These are the activations of a small neural network, seen along a few directions. Each row is one input.
In each table, some parts of the input vary, and every possible input appears once, in random order.
Descriptions start from the smaller parts, as in this example, which fits no table here: one of 5 places around a ring, together with either a single point or (one of 2 separate values, together with one of 4 places along a line) or one of 9 places along a line.
Shared parts are said once, and a part with two or three values counts as separate values.

Other details of the inputs vary at random and push rows far along three fixed directions, the same in every table; ignore that.
These rows show it; all are for the same input, with only those details redrawn:
[ 426,  -72,  169,  343,   57,  -79,  -42, -396,  233, -217,  -13,  170,
  176,   31]
[ 427,  -71,  168,  345,   58,  -79,  -41, -399,  234, -216,  -12,  171,
  175,   31]
[ 448, -178,  338,  133, -195,  176,  171, -243,  116,  278,  507,  184,
  -53, -195]
[-167,    0,   49,  -29,   49, -169, -107,  110,  -22, -194, -332,  -60,
  234,  101]
[-142, -109,  226, -244, -211,   93,  108,  264, -140,  312,  202,  -46,
    2, -131]
[-747,  249, -591,  398,  463,   32,  954,  -55, -938,  272,  -67,  183,
  -71,  367]
[-167,    1,   48,  -28,   49, -170, -106,  110,  -22, -194, -332,  -59,
  234,  100]
[-168,    1,   49,  -28,   49, -171, -107,  110,  -21, -194, -333,  -60,
  235,  100]

Table:
r1: [-142, -109,  226, -244, -211,   93,  108,  264, -140,  311,  202,  -46,
    2, -131]
r2: [ 478,  -57,   64,  285,   89,  -38,   32, -306,  350, -337,   35,  119,
   42,  109]
r3: [-179,  134, -206,  -48,   76,  -48, -397,   82,   23, -124, -301, -125,
   63,   62]
r4: [-189,   31,   38, -113,   32, -265,  -86,   54,   35, -141, -380,   21,
  151,   68]
r5: [ 422,   23,  -81,  391,  150,   29, -228, -405,  206, -255,   72,   44,
   52,   39]
r6: [-124,    9,   -6, -354,  -80,  191,  -77,  224,  -59,  329,  295, -101,
 -154, -137]
r7: [ -95,  -78,  159, -262, -208,  147,  127,  330,  -87,  269,  240,  -69,
  -22,  -67]
r8: [ 477,  -89,  251,   44, -211,  221,  160, -215,  233,  302,  527,  233,
  -74, -124]
r9: [-182,   68,    4, -152,   18, -293,  -54,  105,   63, -232, -342,   -2,
   72,   57]
r10: [-165,  107, -237, -147,  178,  -75, -320,   84,   75, -186, -278, -160,
   14,   33]
r11: [-127,  -44,   13, -239, -356,  200,   12,  227,  -68,  334,   89,  -40,
 -253, -145]
r12: [ 485, -168,  290,   45, -198,  152,  258, -171,  223,  129,  591,  135,
 -253, -211]
r13: [ 424,   75,  -78,  307,  113,   24, -274, -439,  293, -177,   71,  116,
   52,   34]
r14: [-165,  -29,   67,  -52,   42, -260,  -74,   96,  -19, -214, -368,  -55,
  146,   56]
r15: [-165,  -47,  194, -303, -220,   84,   91,  218,  -81,  379,  179,   31,
    8, -116]
r16: [ -99,  -64,  -36, -280,  -67,  204,  -72,  257, -106,  254,  295, -209,
 -228, -211]
r17: [-173,   74,  -34, -188,   41, -214,  -49,  158,  136, -287, -295,  -43,
   50,  107]
r18: [-140,  277, -788,  842,  600,  239,  825, -608, -698,  200,  263,  236,
 -369,  239]
r19: [-112,  -32,   92, -363, -186,  126,  163,  310,   30,  262,  233,  -21,
 -130,  -38]
r20: [-148,    1, -131,    9,  -98,  -63, -208,  148,   -6, -243, -450, -143,
  -11,   71]
r21: [ 433,   72, -129,  307,  132,   43, -284, -454,  303, -168,   13,   57,
  -70,  -44]
r22: [-100,  -57,   25, -297,  -76,  202,  -61,  271, -118,  260,  318, -179,
 -156, -152]
r23: [-163,   77, -191,   21,   95,  -44, -379,  119,  -42, -205, -297, -204,
   67,   56]
r24: [-158,    7,   35,  -96,   26, -288,  -45,  150,   15, -307, -331,  -79,
   68,   42]
Question: The inputs of r2 and r19 match in every part but one. If r7 is changed in the same way as r2 into r19, which row does it become?
Answer: r8
Question: Describe the family of inputs behind these rows.
Answer: one of 2 separate values, together with either a single point or one of 5 places around a ring or one of 6 places around a ring
Question: Which other rows does r18 become when the choice among 2 separate values takes its other values? List them by row number.
Answer: r21
Question: A walk changes only the place on the ring of 5. It starts at r13 and steps to r3. List the rest of the walk in order.
Answer: r21, r10, r6
